Each row below is a small network's average activation on inputs in which a field has the value named, seen along a few directions.
Values that are neighbours, or in one group, have similar rows; names and order tell nothing.
Random noise pushes rows far along 11 fixed directions. That doesn't count. These rows show it; they differ only by the noise:
[-141  -44  -57  538 -114  316 -210   21  -47  -24  -73 -146 -423  267
 -278 -131 -495  -17 -364   -4 -138   16  292   91   14 -180 -257]
[ 380   19 -246  205   59 -158 -121 -370  100  -21  262  124  300 -275
 -205  251 -466   -2 -149  -87 -275   31 -120 -196   85  262  158]
[  62 -150  -44   74   61   -7   33 -215  -74  -21  -10 -184  137 -145
  166  128 -176 -152  102  -53 -314 -298  161 -159  195 -121 -221]
[ 161   37  111  138   61  200 -108 -122  -72 -111  -74 -149   56  266
 -128   13 -362 -201 -342   57 -299 -110   -2   70  -71  -82 -110]
[  58  467  144  102  -63   81  -33  154  313 -379 -131 -115 -178  421
 -283 -307 -335 -687 -256 -149 -188 -227   27  225  -46   34 -221]
[-168  246 -361 -122 -357   -6  108  349  352  -53  430  235 -145 -338
 -147 -177 -212 -113  122 -176  247   95   -3  222  153  131  -70]
[  10  352  466  498  222  122   44  -53   80    1 -536  -48 -413  418
 -182  120    5   45 -237  -11   76  174  -52   -5 -158  -65  167]
[-105 -129 -352  352  -84  -85   15 -166  235 -384  256  -63  102 -321
 -179 -192 -187 -370  -46 -162 -226 -112  376 -311  447 -122 -326]
[-178  191  273 -295  298  480  610  -84  294   33  189  -14  296 -278
   67  225  186 -719   88   -3   -8  114 -345    3  128 -673 -167]
[-100  372  256 -105   73   49  184  225  199 -159 -284 -178   52  315
  208   52  459 -415 -102   94  -28 -132 -127  143  -76 -320  -28]
[-241 -100   74 -368  326 -219   93    3 -339  169   54  220 -192 -222
  433   20  634  365  420  -13  352  152  -10  -80   -5  -52 -148]
[  22 -174   93   15  403 -315 -328 -355 -362  -47 -141  -14   92   20
   52 -178  222  231   12  -53  -78   34 -141 -234 -109   52   27]
[  21  211  -46 -120  268  173 -209   12 -175  405  121   47 -213  332
  185  348   22 -128 -209  137  -98   53 -261  301 -394 -256 -161]


N, 12 values:
n12: [ 233  -95  398 -503 -181  606  372  258 -120 -128 -113 -365  610  319
  263  248  -39 -163 -406  433 -337 -254 -146  247 -116 -293  105]
n7: [ 230 -234  101  -17  474  -34   65 -325 -289  166  128  146  -36   77
  302  374  397   64   56   89  -94   71  118 -421  -55  -45 -187]
n10: [ 393   55 -167 -310   36 -272 -316  -30  -42 -467  215  208  120  280
 -242 -216 -211 -288 -182   14 -180  -48   52   73  -85  531  -71]
n1: [ 266 -104   27  -13   53  632   10  -89 -305  140  364  130  -59  246
 -162  347 -635   75 -611  286 -152  243   25  251 -175 -138 -231]
n5: [  85 -290 -290   67 -138  149  191 -139   32  259  256   31 -177 -289
  118  363 -490  -70  384  -76 -181 -219  435  -49  214  -40 -333]
n4: [ -77  -97   45 -143   85   62    9   26 -170  317  -97  -45 -469  127
  173   98 -284  -28  363 -128    0 -255  231  126    0  201 -285]
n3: [-248 -267 -160  391 -239 -144  -46  102  -74  191 -143  -60 -522  -10
  153  -97  132  231  300  -84  237  -78  660 -114  186   36 -296]
n9: [  14 -132 -241 -107  -35 -626 -266 -130  -21 -211  -78 -127  219  -47
  156 -351  323 -273  432 -167 -223 -498  223 -236  104  175 -169]
n8: [ -27 -117  -32  368 -381  125  122  221  188 -299 -180 -260  201  120
  -37  -38  153   83 -375  252  -73  -54  339  -75  167 -207   67]
n11: [ 315    5   25 -500 -118  130  231  101  -75 -115  240   86  505    8
  136  241    2  -69 -247  310  -61   17  -58  176  -23  136   85]
n6: [ 121 -338 -186   65  139  102 -109 -294 -221  119  354  251  382 -209
 -187  333  206  330 -298  354   19  531 -131 -195  -30  -71  336]
n2: [   0 -461  298   53 -213 -300  -73   -3 -200  -90 -784 -440  440  147
  272 -149  516  769  112  160   46 -251   10 -243   21  173  595]
Each value of N is a pair of two hidden parts, and every pair occurs once (6 first parts, 2 second parts).
Changing only the second part turns n10 into n5. n6 has the same second part as n10; what does that change turn n6 into?
Answer: n9
Changing only the second part turns n4 into n2. n1 has the same second part as n4; what does that change turn n1 into?
Answer: n8

U, 12 values:
u2: [ -75 -345  169  207  297  112   35 -454 -253   34    6  230    6 -298
 -361  -59 -109  362   72   -5  213  492  -17 -295  137  -20  140]
u10: [ -73  249  764 -195  713  200  333 -268 -144  143 -426  -97 -222   47
  256  278  255 -317  399 -132 -106 -102 -351 -116  -84 -410 -128]
u11: [ 156  -96  -74  282 -263  174  -38   50 -143  470  -94   19 -373   53
   90  417 -460  544  -41   61   52   36  228  194 -132  181  103]
u8: [  52  -31  -57  232  119 -119   38 -329   17  277  -93   88 -225 -364
 -130  262 -463  137  399 -220   20   -1   18 -102  102  160   25]
u9: [ -39 -220 -176  191  -99 -215 -168 -102  101   54 -150 -330  203  -84
  115  -73   58 -188  195 -119 -269 -305   24 -272  114  -65   71]
u3: [  94  -16   21    0 -391  264  346  291  328  -32 -119 -137  304   23
   65  220  -96  188 -174  143   25  -46  -37  107   83   -6  332]
u4: [ 301   10  115  150  -58  286   72 -123  -69  402 -153  -47 -139   90
    2  584 -573   71  -28   84 -202  -98   22   72  -44  175  140]
u5: [  78  -78    9  395   26  171 -231 -174  -98   58  -13 -233 -289  230
  -71  -11 -532  -82 -214 -175 -350 -243  207  -61  -35 -106 -322]
u1: [  79  205 -103 -227   69  279  293   96  -15   36  470  210  -52  -38
  184  337  -48 -364 -141  170  -40   28  204  194   93 -209 -497]
u12: [  29  502   59   38    5 -382  -18  202  119  110  -58  172 -369  162
  143  -26  290   61  125 -116  300   -1  -14  130 -173  286   -4]
u6: [-327   68  299    8  352   24  247   14  129 -504 -225   29  147  132
 -112 -232  810 -205 -230  132  221  363  -50 -245  137 -312  150]
u7: [  55  -35 -409 -122   20 -254   43   -5   82  247  379  247   14 -243
  321  361  450  -55  324   70   30  -46  124 -117   -5  -21 -142]
Each value of U is a pair of two hidden parts, and every pair occurs once (6 first parts, 2 second parts).
Changing only the second part turns u1 into u12. u8 has the same second part as u1; what does that change turn u8 into?
Answer: u11
Changing only the second part turns u3 into u6. u9 has the same second part as u3; what does that change turn u9 into?
Answer: u4

D, 13 values:
d10: [-233  300 -214  337 -153 -258 -605  323   75  344 -253 -165 -872  434
   26 -281 -232   68  111 -352  102 -296  -10  283 -328  124 -221]
d3: [-126  -21  -35  472  279   42 -164 -263   30  392 -231 -414    7   99
  214  418   93 -164 -105  -27 -396 -222 -121 -197  -37 -512  -43]
d6: [ -61   85 -285  591 -105 -237 -181   11  351 -488 -156 -296   53  150
 -107  -79  140 -318 -379  -27 -300 -140  302 -170  149 -239  -59]
d1: [ -77  302  190 -115 -269  -21  233  394  347  107 -340 -181   14  116
  240 -128  200  -87  313  -59  116 -291 -233  170 -108  -61  144]
d13: [-303  233   51 -154  206  153  256   34  326 -295  253   91  255 -184
 -212  -94  337 -488  -63   34  165  324 -344   13  151 -495   16]
d5: [  50  -37   27 -205  342  226  110 -104 -108  391   90  150 -111   61
  149  614  153 -195   70  202  -38  147 -105   56 -110 -139  -44]
d11: [ 263 -100  196 -169  193 -422  -36 -303 -201 -287 -163 -223   76   14
  296 -300  -77 -373  371 -333 -344 -643  321 -316  178  287 -451]
d8: [ -91 -507 -453  133  127  316 -156 -389 -370  209  554    0  147 -479
    6  297 -346   32 -135   94 -343   83  158 -303  247 -424 -357]
d7: [-177  150  535   66  133  437  206   37  112  275 -665 -322  -37  406
  -41  133  110 -302   -4  157 -103  -95 -312  215 -277 -403  260]
d2: [  56  240  -38 -542   44  -78  -21  246  -34 -475  351  347   19  322
 -120 -494  392 -530 -238   56  209  190   91  154 -145  169 -313]
d9: [ -25  454 -357  567   50 -368  110  -76  607  442  215  344 -347 -334
   -5  472  334  -89  291 -272  228  255  -22 -277   56   69  196]
d12: [ 118  510  242   40 -120  190  427  -85  443   75  -10  152   18 -382
 -363  248 -680 -181  174 -199  128  169 -339  250  127  132  341]
d4: [-252 -329 -498  429  -59  -78 -507 -210   81   85  194 -107  -75  -38
 -384 -362 -276 -139  -75 -143 -186  -32  100  -69  -16 -124 -114]
The values of D form a line.
A walk along D starts at d5 and steps to its neighbour d7. Put d1, d13, d11, d8 in the order it reaches them.
Answer: d1, d11, d8, d13
Name the neighbours of d3, in listed order.
Answer: d10, d6
Fewest steps between d4 and d12?
Answer: 10
